Each row below holds a small network's activations on one input, seen along a few directions.
Each table varies a few parts of the input and shows all the possible inputs, shuffled.
A made-up example of a description, with smaller parts first: one of 3 separate values, together with either a single point or one of 9 places around a ring or (one of 4 places along a line, together with one of 8 places around a ring).
Shared parts are said once, and a part with two or three values counts as separate values.

Other details of the inputs shift rows strongly along two fixed directions, in all tables alike. That doesn't count.
These rows show it; all are for the same input, with only those details redrawn:
[ 11  -4  -3  10   5 -21 -10 -25  10   6  14]
[  3   5  -8  -2 -11  10   8  19   3  -3   5]
[  2 -11   5   5  11 -26  -8 -23  -1  18  21]
[ 14  -8   1   8   8 -17 -10 -21  13   2  16]
[  3   7  -9  -2 -15  11   6  20   5  -5   4]
[-14 -13   3  -1   3  -9  17   7 -17  28  16]
[-25 -17   8  -2  13 -19  25   3 -30  46  23]
[  9   8  -7  -5 -15  14   3  19  10 -14   6]

Rows:
r1: [ -5  -9  -2  15   9  -7   4  -6 -13 -19 -11]
r2: [-13  10   3  -1   1  36   1  26  -7  12 -20]
r3: [ 28  -7 -12  -1   7 -10 -26 -42  13  -4   1]
r4: [ 35   1   2   4  -6  -3 -20 -31   8 -22 -13]
r5: [ 20   7   2   5   7   7 -19   7  -7 -10 -20]
r6: [ 17  -3  16  12  -2 -18  -4 -14   3  -6   3]
r7: [-18  16   9  -3 -21  26  15  24   3   3  -6]
r8: [-40  -8  21  -7  20 -27  23 -14 -11  44   2]
r9: [  6  -3  -5  -7  12 -30 -12 -19  21  -8   2]
r10: [ 10   7  -9   0 -14   7  -4  10  11 -12   5]
r11: [ -8  25   0 -17 -25  44   1  15  -1 -12 -18]
r12: [ 27   5 -13   1  15  12 -27  -2  13 -13  -8]
r13: [  6   5   5 -11 -18  -5   5  23   9 -27 -19]
r14: [-40  -6   3   5   7  17  16   7 -14   4  -8]
r15: [-27  -6 -12  -4   9  10  14  16 -22 -10   4]
What do these inputs look like to the network? -> one of 3 separate values, together with either a single point or one of 4 places along a line
Which other rows does r7 become when the place on the line of 4 takes its other values? List them by row number. -> r2, r8, r11
Which other rows agree with r1 in the choice among 3 separate values? List them by row number. -> r4, r5, r6, r13

Rows:
r16: [ 13  12  -7  -1  -3  26 -30   2  35 -24 -17]
r17: [-16 -15  33   4  19 -29   1 -33  -9  24 -12]
r18: [ 11   3  -6 -16 -12  -4   7  16 -12  10   8]
r19: [-20   6  -2 -14  -6  11  16  29   2  18  13]
r20: [  1  -4   2   7   3  10   4  16 -25  -7  -9]
r21: [ 30  18  -6   9 -11  32 -23  -6  22 -21 -15]
r22: [-20   5 -15  -8  -4  -6  25  28 -14  -1   5]
r23: [ 12  12 -18   3   1   9 -21   1  19 -44 -24]
r24: [  4  12  -1   0 -13  10  11   9  -3  16  17]
r25: [ 32  -9  -1  20   5 -34 -22 -28  14 -18  16]
r26: [  2 -10  24   6   3 -46  -2 -38  18  11   6]
r27: [-23 -27   6  12  28 -12  -3 -38 -13  20   9]
r28: [-26  -2  -9  -5 -11  13  26  18  -7   1  17]
r29: [  1  -2  -1 -16   0  18  10  21 -27  15 -15]
What do these inputs look like to the network? -> one of 2 separate values, together with either a single point or one of 6 places around a ring
Changing only the choice among 2 separate values turns r25 into r20. The same change can be made to r19. Which row results? -> r16
Which other rows does r29 become when the choice among 2 separate values takes its other values? List them by row number. -> r18

Rows:
r30: [ 18 -14  -2   3  18 -30 -14 -19  -7  11  12]
r31: [-15   0 -12 -11  -6  21  16  31 -12  19  12]
r32: [  7   1  10   2   7  -2 -12 -17   5   9 -16]
r33: [-17   2  -8   4   2  22  10  19 -21  -2  -4]
r34: [ 11 -13  15  12  22 -12 -11 -32  -7  27   6]
r35: [ -9 -16  20  12  18 -18 -11 -31   1  11  -4]
r36: [ 26  13 -12   6  -2  14 -34 -12  39 -58 -26]
r37: [-27   3  -8 -10  -4  10  21  22  -1  -1   1]
r38: [ 19  24 -23   1 -29  21  -2  31  10 -52  -8]
r39: [  0  -7  -1  -1  10 -25   1  -8  -2 -10  -2]
r40: [-11  -1  -6  -8   4  25   7  28 -27  15  -8]
r41: [-21   3 -13   0  -8  16  18  21  -7   2  14]
r42: [ -2 -17  19  11  10 -39   1 -27   0  10   8]
r43: [ 10  -9  -1  -3  -1  -2  -5 -25  -4  -2  -1]
r44: [ 43  19  -4   0 -21  -2 -29  -6  41 -46 -19]
r45: [-18   4   8 -11  -3  -1  12   5  -1  28   3]
r46: [-27   7   7 -10 -15  10  17  20   1   4   2]
r47: [ -9  11   1 -11 -12  20  18  25  -7  20  13]
r48: [ 23  -9  10  10   9 -29  -4 -24  -2  15  15]
What do these inputs look like to the network? -> either a single point or (one of 3 separate values, together with one of 6 places around a ring)
Which other rows does r42 become when the place on the ring of 6 takes its other values? List them by row number. -> r30, r38, r39, r44, r48

Rows:
r49: [-33 -13   5  -4  10 -10  22   3 -14   7  14]
r50: [ 18  -6  22   0   7 -32 -11 -32  11   0   4]
r51: [ -5  28   7 -12 -27  19  12  25   9 -17  -8]
r52: [-12  -3  18  -6  -8 -18  31  23 -22  32  11]
r53: [ 32   6 -24   1  -8  -2 -20  13  28 -43   4]
r54: [ -3   8   0 -17  -3  23   0  42   0  -2 -24]
r55: [-15  -8  10  -2   2 -24  12  -2  11  26  20]
r56: [  9 -14   1 -14   7 -17 -12 -19  11   6  -9]
r57: [ 19  25 -11 -12 -30  11  10  41   4 -11  -9]
r58: [-18  17 -13 -23 -17  20  10  23   5  -3 -18]
r59: [  1  -2  16  22  15   6 -10 -23   2  14   1]
r60: [ -2  15 -23 -12 -17  40   1  13   6 -13 -11]
r61: [  2 -13  -4  15   7 -28  -5 -20  24 -11  21]
r62: [  9 -18  -1  10  34 -18 -23 -17   3  -4  -5]
r63: [ 30 -12  15  13  13 -18 -21 -49  10  -3  15]
r64: [-26  -1   6  -5  22  -7   1   3  -7  33  -8]
r65: [ 23 -14  -7  14  17 -34 -19 -49   2 -12  -7]
r66: [-26 -10   6   8   4 -12  21 -13 -21  10   0]
r67: [ 10  -3  -6   3  21  -9 -20 -41  13   9  18]
r68: [ 31   7  -2   2 -24  27 -13  -9  18 -37 -14]
r69: [  3 -20   4   8   9  -6 -12 -47  19   5   8]
r70: [ 11 -10   6   8   2 -22 -40 -36   4  -5  14]
r71: [ 34   6 -17  -4   0   0 -30  -6  30 -55  -4]
r72: [ -7 -10  19  10  10  14   9   6 -25  23  -3]
r73: [ -6  -2  13  -1  17 -12   5   5 -23  32 -16]
r74: [-22  -5  13  19  17  -7   9  -4 -16  10  -5]
r75: [ 32   7  -7  13 -17  -7 -11   4  24 -47   3]
r76: [-11  14 -27  -9 -15  23   5  19   5 -31 -16]
r77: [ -2  23   0  -4 -24  39  13  23  -2 -15   2]
r78: [-16  -7  10   6   1   6  16 -19 -18  26   6]
r79: [ -6  26  10   1 -17  25   2  29  13 -14 -24]
r80: [ -6  -1   2  -8   6   7  20   7 -39  32  10]
r81: [  2   6  -7  -3   5 -23  -7  -9  21  14  13]
r82: [ -9   1  -7  -7 -30  21 -12  15 -12 -13 -10]
r83: [-24 -10  19   2  16 -11   1  -6   5  24  -5]
r84: [-19  -1 -12  -3   6   6  21  14 -18  40  25]
r85: [ 13 -14   8  10  16 -14 -22 -50  27  -1  20]
r86: [ 44  11 -13  -8 -14  -6 -29   2  47 -33  -2]
r87: [ -2  -6  13  -4   9 -24 -11 -29  25   2   9]
r88: [-41 -15   8   5  17   2  21  16 -20  16  -2]
r89: [ 30  17  10   4 -16  13 -25   8  33 -41 -30]
r90: [ -7   5   5   5  -7  21  11  35 -15 -23 -20]
r91: [-34  -2  -9  -9  15  -7  22  11 -27  17  12]
r92: [  0  -7   6  -9   5 -20   8 -16 -17  25 -11]
r93: [  0  19 -10   9 -26  11  14  30   8 -28   5]
r94: [ 10 -24  -8   1  21 -26 -16 -33   4  -8  -1]
r95: [ -6   9  -9  -2 -32  14  -5  38 -11  -5  11]
r96: [  8  -1 -14 -17 -12  31   1  15  -3  -7  -9]
r97: [ 16  19  -8   3  -8  40  -6  26  -7 -11 -22]
r98: [ -8 -13  12   2   9 -18  15  -5 -24   0   9]
r99: [ 22  15 -15   1 -18  19   6  24  -6  -1   5]
r100: [  9 -13   1  14   6 -12  -8 -27  24  10  27]
r101: [-15  -5 -15   7  16 -25   8  -2  -6  16  22]
r102: [ -6 -13  -5  -9   6   3  20  22 -24  38  23]
r103: [ 19   2  13  17   4 -40 -16 -39  33   6  17]
r104: [-10   0  -4  -5   7  -9  20  12 -35   7   2]
r105: [-17  15 -18   0   3  25   0  31  -1 -20 -18]
r106: [ -1 -12   9  15  17   7 -15 -23  16   7   2]
r107: [ 29  14  -7 -21 -12   9 -21   9  31 -35 -12]
r108: [-10 -21   9   5   7 -19  14 -17 -23   3  -2]
r109: [ -8  -2 -10   3   1 -16  26  24 -34  18  11]
r110: [  8  -3 -11   5 -10   2 -15 -20  36 -49 -11]
r111: [-20  -9  19 -13  -7  -8  29   9 -27  26  -9]
r112: [ 34  15 -14  15   1   8 -31  -2  19 -49 -27]
r113: [  3  -3  15   6   3 -26  -9 -44  19   6  -4]
r114: [-25   2   7   3   1  -4  25   7 -22   4   9]
r115: [-12 -12   3  -6  19  20   7  19 -26  32  -3]
r116: [-22  -3  -2   3  23  16   4   3 -19  36   1]
r117: [  6  21  -1 -20 -18  13  12  30 -10  -6 -13]
r118: [ -2 -14   2 -13  17   1   6  -3 -20  27  16]
r119: [  2   3   0  -8  16 -24 -16 -29  18   8   6]
r120: [-12  11  -3 -17 -28  23   8  20  21 -20 -18]
r121: [  8  11 -13  -9 -19  33  12  18 -19  -2 -15]
r122: [-32 -11  12   4   3   7  -5  19 -38  30  -2]
r123: [ 14  13  -3   0 -30  29  16  37  -3 -12   6]
r124: [ 18  -3   6  23   4 -17 -10 -35  17  11  26]
Changing only one part turns r97 into r121. The same change can be made to r116. Which row results? -> r60
Changing only one part turns r83 into r55. The same change can be made to r88. Which row results? -> r61
What do these inputs look like to the network? -> one of 4 places along a line, together with either a single point or (one of 3 separate values, together with one of 6 places around a ring)
Which other rows does r78 become when the choice among 3 separate values takes its other values? List them by row number. -> r66, r113
Start at r112 and move only the place on the ring of 6, one step at a time. The first step leads to r90. Which rows follow, in order? -> r74, r88, r105, r62
